These are the activations of a small neural network, seen along a few directions. Each row is one input.
Each table varies a few parts of the input and shows all the possible inputs, shuffled.
A made-up example of a description, with smaller parts first: ring(8) and (point or (values(2) and line(4)) or line(11)).
Shared parts are said once, and a part with two or three values counts as separate values.

Table:
R1: [-7 3 27 0 -13 -6 -38 4 -2 38 -8 10 -30 -1]
R2: [-1 13 -47 3 35 28 75 16 -2 -75 5 -44 46 -4]
R3: [9 -20 7 -1 -23 -23 -23 -21 2 24 18 30 2 5]
R4: [-3 17 -44 7 46 32 84 21 -8 -79 -1 -48 41 -5]
R5: [-19 -7 -28 -41 7 39 -28 -5 40 -39 -26 -11 55 29]
R6: [-7 35 -35 22 52 32 92 29 -20 -63 -13 -59 16 -23]
R7: [-9 6 30 4 -11 -7 -33 6 -5 38 -7 11 -38 -7]
R8: [21 -11 18 15 -15 -29 -8 -11 -17 39 16 18 -21 -6]
R9: [-8 -3 20 -7 -17 -3 -44 0 8 29 -9 14 -20 8]
R10: [-12 -6 17 -13 -20 0 -46 -4 14 30 -7 15 -16 10]
R11: [17 -11 13 5 -21 -26 -13 -15 -2 27 14 28 -10 -3]
R12: [-5 22 -36 11 52 31 88 21 -15 -76 -6 -52 30 -10]
R13: [-5 -22 -35 -33 -13 18 -14 -16 37 -31 -1 8 49 30]
R14: [-7 3 36 6 -10 -9 -30 6 -12 48 -9 6 -44 -7]
R15: [-2 28 -35 15 52 27 84 29 -24 -68 -7 -49 25 -15]
R16: [-6 -1 24 -8 -10 -4 -40 3 3 32 -7 14 -21 1]
R17: [13 -18 4 -2 -28 -25 -23 -22 8 22 16 31 3 8]
R18: [20 -5 23 16 -15 -32 -7 -13 -21 38 19 20 -29 -14]
R19: [-4 18 -42 11 45 34 87 19 -10 -77 -4 -51 35 -8]
R20: [-12 -1 16 -12 -22 0 -47 -4 17 28 -7 21 -11 11]
R21: [-7 7 35 4 -12 -11 -32 7 -9 42 -7 8 -42 -8]
R22: [17 -6 23 15 -19 -33 -7 -10 -18 35 17 21 -28 -12]
R23: [17 -11 14 11 -20 -29 -13 -13 -10 31 16 23 -16 -6]
R24: [-16 -13 -17 -28 -1 21 -46 -7 43 -16 -19 9 27 24]
R25: [17 -17 11 1 -19 -26 -18 -20 3 25 17 26 -3 4]
What do these inputs look like to the network? -> values(3) or line(6) or (values(2) and line(8))
A walk changes only the line(8) part. It starts at R18 and steps to R22. List the rest of the walk in order. -> R8, R23, R11, R25, R3, R17

Table:
R26: [16 10 20 11 11 -27 48 10 -44 25 5 1 -28 -24]
R27: [-12 -24 -59 -17 24 20 20 -26 44 -93 -1 -5 73 19]
R28: [-14 -39 26 -4 -28 -15 -74 -19 9 37 9 25 -28 6]
R29: [-38 3 -30 -25 30 54 -5 0 26 -54 -26 -43 50 22]
R30: [-9 -17 29 -11 -24 -17 -72 -15 16 37 -3 28 -27 20]
R31: [-15 -7 -43 -51 -7 52 -15 6 49 -61 -4 -3 69 51]
R32: [0 35 21 11 19 -3 19 29 -21 11 -4 -5 -23 -20]
R33: [-12 20 0 19 30 17 25 33 -12 -11 -8 -21 -22 -14]
R34: [39 11 5 18 14 -27 80 16 -45 16 20 -13 -7 -34]
R35: [-8 -6 35 -8 -17 11 -62 -18 22 29 -8 22 -26 13]
R36: [15 -20 19 3 -45 -37 -50 -24 3 52 7 47 -7 8]
R37: [3 -12 14 -4 -46 -26 -51 -26 14 51 18 38 -15 1]
R38: [34 19 -16 42 23 -5 76 15 -38 -12 17 -31 -7 -18]
R39: [0 28 -20 16 16 3 62 18 -24 -26 -22 -41 -4 -31]
What do these inputs look like to the network? -> values(3) or line(5) or ring(6)

Table:
R40: [0 5 -23 6 3 1 4 -8 23 -31 -4 11 17 0]
R41: [-6 1 -19 2 -17 7 8 -8 22 -27 10 8 15 10]
R42: [-8 -10 47 -11 -34 -17 -86 -7 9 76 -10 35 -45 7]
R43: [15 -2 4 5 26 -10 28 -1 -27 -4 5 -12 3 -12]
R44: [2 -12 -20 -5 -21 10 3 -10 11 -16 18 -3 25 18]
R45: [-15 6 -2 -3 -8 28 -3 13 1 -1 -1 -26 -1 12]
R46: [11 -19 -16 -15 18 0 1 -12 5 -21 -3 -1 33 9]
R47: [-4 0 -2 -12 10 24 -4 13 -8 3 -13 -31 8 11]
R48: [10 -14 -16 -17 -4 6 3 -12 1 -13 8 -6 36 16]
R49: [-20 26 -2 5 14 19 0 13 13 -18 -20 -10 -7 -7]
R50: [-16 13 -1 -11 32 12 5 19 4 -18 -26 -10 1 -8]
R51: [6 -28 31 -17 -50 -36 -76 -30 21 64 9 60 -19 10]
R52: [13 -16 48 7 -40 -46 -52 -17 -12 81 13 47 -50 -11]
R53: [0 -1 -16 -12 20 -6 7 -6 13 -35 -4 13 28 0]
R54: [20 -5 -2 9 7 -5 27 3 -30 7 11 -20 3 -3]
R55: [4 18 -4 26 10 -10 35 5 -7 -12 2 0 -13 -23]
R56: [1 13 -2 25 -8 -3 33 4 -10 -9 15 -4 -16 -10]
R57: [7 8 0 10 29 -17 36 9 -18 -14 -1 0 -4 -22]
R58: [-23 18 -2 3 -5 25 2 15 12 -12 -10 -15 -11 4]
R59: [-9 0 1 -17 28 18 1 11 -4 -5 -22 -23 7 -1]
R60: [12 -3 -5 21 -10 0 26 5 -20 4 21 -17 -9 -1]
The inputs of R50 and R53 match in every part but one. If R49 is changed in the same way as R50 into R53, which row does it become? -> R40
What do these inputs look like to the network? -> values(3) and (point or ring(6))
Change only the ring(6) part in R56. List by row number the other rows that result. -> R43, R54, R55, R57, R60

Table:
R61: [0 -10 -7 -4 -22 0 -20 -11 18 2 6 14 8 12]
R62: [-5 13 22 10 5 -4 -14 10 -9 23 -11 0 -32 -12]
R63: [-9 -7 10 -15 -10 5 -32 -1 12 17 -8 7 -5 10]
R64: [20 -11 3 11 -5 -28 12 -13 -13 9 18 18 -2 -9]
R65: [-15 4 12 -11 -1 9 -40 3 16 13 -20 6 -11 6]
R66: [3 -12 2 -11 -12 0 -28 -10 9 13 -1 8 7 12]
R67: [-9 -4 8 -16 -13 2 -27 -3 12 11 -4 12 1 9]
R68: [0 1 20 6 -4 -8 -6 6 -13 26 1 1 -26 -8]
R69: [12 -3 12 10 -5 -13 -2 -4 -16 22 8 2 -14 -5]
R70: [-12 17 -52 -6 46 45 70 19 7 -88 -13 -51 54 3]
R71: [-3 26 -42 15 53 32 95 25 -18 -79 -4 -56 33 -14]
R72: [9 -1 4 16 -15 -13 6 -5 -7 11 15 9 -13 -5]
R73: [0 5 18 5 -7 -11 -1 3 -13 21 4 6 -20 -8]
R74: [11 -20 -8 -10 -11 -16 -14 -19 12 -1 9 24 19 8]
What do these inputs look like to the network? -> values(2) and (point or line(6))
The inputs of R73 and R67 match in every part but the values(2) part. If R72 is changed in the same way as R73 into R67, which row does it become? -> R61
Change only the values(2) part in R66. List by row number the other rows that result. -> R69

Table:
R75: [3 4 15 14 4 -5 -1 6 -15 19 -1 -5 -25 -10]
R76: [2 1 21 9 -10 -16 -6 2 -14 25 9 11 -27 -8]
R77: [-11 -5 4 -15 -13 5 -29 -3 19 11 -10 11 0 8]
R78: [-5 22 -24 -2 50 26 62 21 -17 -54 -14 -45 29 -10]
R79: [-8 -7 0 -13 -1 12 -30 -1 16 3 -12 0 5 12]
R80: [1 6 19 12 -7 -12 -1 4 -11 26 1 6 -29 -13]
R81: [5 -19 4 -14 -26 -8 -35 -17 13 21 7 21 8 15]
R82: [5 3 -46 5 40 18 75 8 -3 -73 2 -33 44 -6]
R83: [-9 -10 6 -18 -15 1 -34 -5 17 10 -2 16 2 14]
R84: [-11 22 -38 10 16 35 56 15 5 -61 0 -38 28 2]
R85: [11 1 18 12 -7 -24 -11 -7 -11 25 7 18 -21 -10]
R86: [16 -8 19 13 -21 -26 -6 -10 -18 37 18 16 -22 -7]
R87: [0 -10 3 -15 -12 -7 -40 -14 19 10 -5 23 9 12]
What do these inputs look like to the network? -> values(3) or (values(2) and line(5))
Change only the values(2) part in R81. List by row number the other rows that result. -> R86
Change only the line(5) part in R83. List by row number the other rows that result. -> R77, R79, R81, R87
Change only the values(2) part in R83. List by row number the other rows that result. -> R76

Table:
R88: [-8 13 -11 18 18 17 23 39 -18 -7 -6 -36 -18 -9]
R89: [5 13 12 0 29 -4 25 7 -26 2 -8 -15 -2 -17]
R90: [11 -16 -12 -5 -30 -7 -9 -21 10 1 22 15 24 15]
R91: [1 -3 -14 -4 -8 -9 -19 -19 30 -21 -2 30 19 7]
R92: [0 -8 60 4 -42 -33 -84 -10 -3 93 0 44 -65 -3]
R93: [-5 -5 -3 -34 10 10 -23 -7 15 -9 -18 2 32 14]
R94: [-13 21 7 9 12 13 38 16 -14 -8 -6 -22 -17 -16]
R95: [-17 6 -18 -13 4 34 -23 5 27 -21 -21 -16 21 20]
R96: [24 4 3 28 -11 -24 39 -3 -32 9 30 0 -11 -12]
R97: [15 0 8 15 21 -6 30 -13 -20 -5 5 -11 -6 -14]
R98: [12 15 1 30 11 -23 28 -4 -10 -11 8 13 -14 -23]
R99: [1 -30 -15 -21 -3 7 -17 -9 17 -9 2 3 24 19]
R100: [-27 -10 -16 -26 -11 26 -9 19 25 -13 -8 -8 13 18]
What do these inputs look like to the network? -> point or (values(2) and line(6))
Change only the values(2) part in R95. List by row number the other rows that result. -> R88
Change only the values(2) part in R97. List by row number the other rows that result. -> R99
